A small network was trained on made-up records. Each row is its average activation on records with the value named, seen along a few directions.
Values that are neighbours, or in one group, have similar rows; names and order tell nothing.

Field POGOT:
tis: +3.49	-2.15	-0.27	-2.33	-1.22	-0.63	+1.24	-1.84	-5.48	+1.79	+0.85	+2.75	-1.97	+3.19	+0.20	+0.67
besuf: -1.41	+1.64	-1.29	-1.05	-2.80	+0.36	+6.04	+3.72	-0.87	-4.07	+1.44	-3.61	-0.18	+1.90	-2.46	+0.50
vanuv: -4.01	+1.91	+5.87	+2.92	+4.66	-5.79	-5.98	-0.47	-0.09	+1.49	-2.22	+3.85	+2.62	-3.98	-3.76	+3.57
dut: +1.61	+4.99	-6.32	-1.84	+0.73	+2.73	+8.11	+0.65	+4.96	-8.43	+0.23	-2.39	-0.78	+2.58	-5.47	+2.69
nirab: +2.02	-2.29	-0.46	-0.04	-0.66	+2.41	-0.57	-0.54	+1.01	+4.82	-1.82	-1.43	-0.40	-0.94	+4.98	-3.52
gobo: +2.35	-3.18	+1.75	+2.62	-2.73	+3.53	-6.76	-2.31	+0.21	+1.67	-0.44	-0.62	+2.60	-1.85	+7.97	-7.24
zulim: -4.05	-0.92	+0.72	-0.27	+2.02	-2.61	-2.07	+0.79	+0.26	+2.73	+1.95	+1.45	-1.87	-0.90	-1.46	+3.33
The values of POGOT form a star with 3 arms.
Name the neighbours of nirab, in listed order. -> tis, gobo
Name the neighbours of dut, in listed order. -> besuf

Field VUTI:
kek: -2.23	-2.02	+4.57	+3.62	+1.81	-0.64	-8.95	-1.18	+2.26	+5.91	-2.04	+0.57	+2.39	-5.15	+5.82	-3.07
nivot: -1.32	+4.90	-2.57	-1.48	+0.73	-1.21	+7.58	+2.69	+1.21	-8.37	+1.06	-1.63	-0.20	+2.51	-9.00	+4.87
roz: +1.25	-0.30	-2.09	-1.42	-1.87	+1.48	+2.01	-0.05	-1.02	-3.76	+3.06	-1.06	-1.11	+3.00	-0.47	+0.33
gota: +2.09	-1.35	+1.30	+0.29	-2.22	+1.92	+1.38	+1.25	-0.73	+2.24	-1.88	-3.70	+1.11	-0.18	+3.92	-3.97
gezam: +1.75	-1.66	+1.98	+1.52	+0.34	+0.05	-5.79	-3.17	-1.15	+2.12	-1.00	+3.13	+1.36	-1.36	+3.14	-2.31
duz: -1.11	+1.03	-4.80	-2.04	-2.10	+0.80	+5.44	+1.50	-0.51	-3.45	+1.96	+1.02	-2.15	+2.16	-4.31	+1.19
lat: -0.36	-4.45	+7.23	+2.32	+1.42	-2.70	-8.94	-1.56	-3.12	+9.50	-2.07	+1.78	+1.44	-3.45	+6.00	-2.40
bif: -0.07	+3.85	-5.62	-2.81	+1.89	+0.30	+7.28	+0.52	+3.06	-4.20	+0.90	-0.13	-2.84	+2.48	-5.09	+5.36
The values of VUTI form a line.
Name the neighbours of kek, in listed order. -> gezam, lat
Name the neighbours of bif, in listed order. -> nivot, duz

Field KIGE:
kub: -1.17	-3.22	+5.42	+2.88	+2.31	-1.65	-9.69	-2.17	+0.10	+7.49	-1.68	+1.98	+1.59	-4.23	+5.66	-2.14
raf: +0.17	-3.45	+2.45	+0.92	-0.83	+0.02	-4.90	-1.08	-1.92	+4.93	+0.04	+0.97	+0.18	-1.27	+4.73	-2.76
vozu: +0.70	+2.70	-2.49	-1.24	-0.36	+0.18	+4.83	+0.66	+0.11	-5.22	+0.56	-0.28	-0.30	+2.14	-4.37	+2.07
radul: +0.16	-0.73	+0.58	+0.63	-0.67	+0.76	-1.16	+0.02	+0.24	+0.88	-0.31	-0.77	+0.59	-0.66	+2.02	-1.73
faf: -0.39	+4.45	-3.70	-2.34	-0.03	-0.65	+8.72	+2.31	+0.37	-7.35	+1.14	-1.20	-1.15	+3.26	-7.73	+4.68
lofi: +0.53	+0.24	-2.26	-0.85	-0.42	+1.33	+2.21	+0.25	+1.09	-0.72	+0.26	-0.70	-0.90	+0.74	-0.32	-0.11
The values of KIGE form a line.
Name the neighbours of kub, in listed order. -> raf
Name the neighbours of faf, in listed order. -> vozu

Field RUK:
vazu: +4.08	-0.92	+0.40	+1.96	+1.80	+3.22	-4.72	-3.66	+4.06	+3.37	-3.91	-0.16	+1.96	-2.72	+6.06	-4.45
funis: +1.67	+1.67	+2.63	-0.59	+4.32	-4.04	-1.90	-3.03	-2.21	-1.21	+0.04	+3.73	-0.11	+1.44	-3.59	+5.87
biru: +1.23	-6.66	+1.71	+0.22	-3.31	+1.73	-6.27	-1.73	-3.90	+7.08	+1.91	+1.05	-1.09	-0.19	+8.50	-5.29
tozol: -6.58	+2.28	+2.87	+0.24	+5.71	-6.72	-0.84	+1.97	+0.91	+2.58	-0.36	+2.78	-1.09	-2.49	-7.01	+7.84
dusag: +1.77	+1.00	-9.51	-3.39	-4.55	+5.09	+8.81	+0.98	+1.06	-7.34	+3.40	-0.73	-3.07	+4.60	-3.60	-1.07
govul: +0.31	+2.25	+0.18	-0.83	-2.36	+0.51	+7.31	+4.03	-0.69	-2.92	-0.86	-5.67	+0.85	+1.59	-1.02	-0.15
vibek: -2.47	+0.36	+1.73	+2.40	-1.60	+0.21	-2.38	+1.44	+0.76	-1.57	-0.21	-1.00	+2.54	-2.24	+0.67	-2.75
The values of RUK form a star with 3 arms.
Name the neighbours of tozol, in listed order. -> funis
Name the neighbours of dusag, in listed order. -> govul
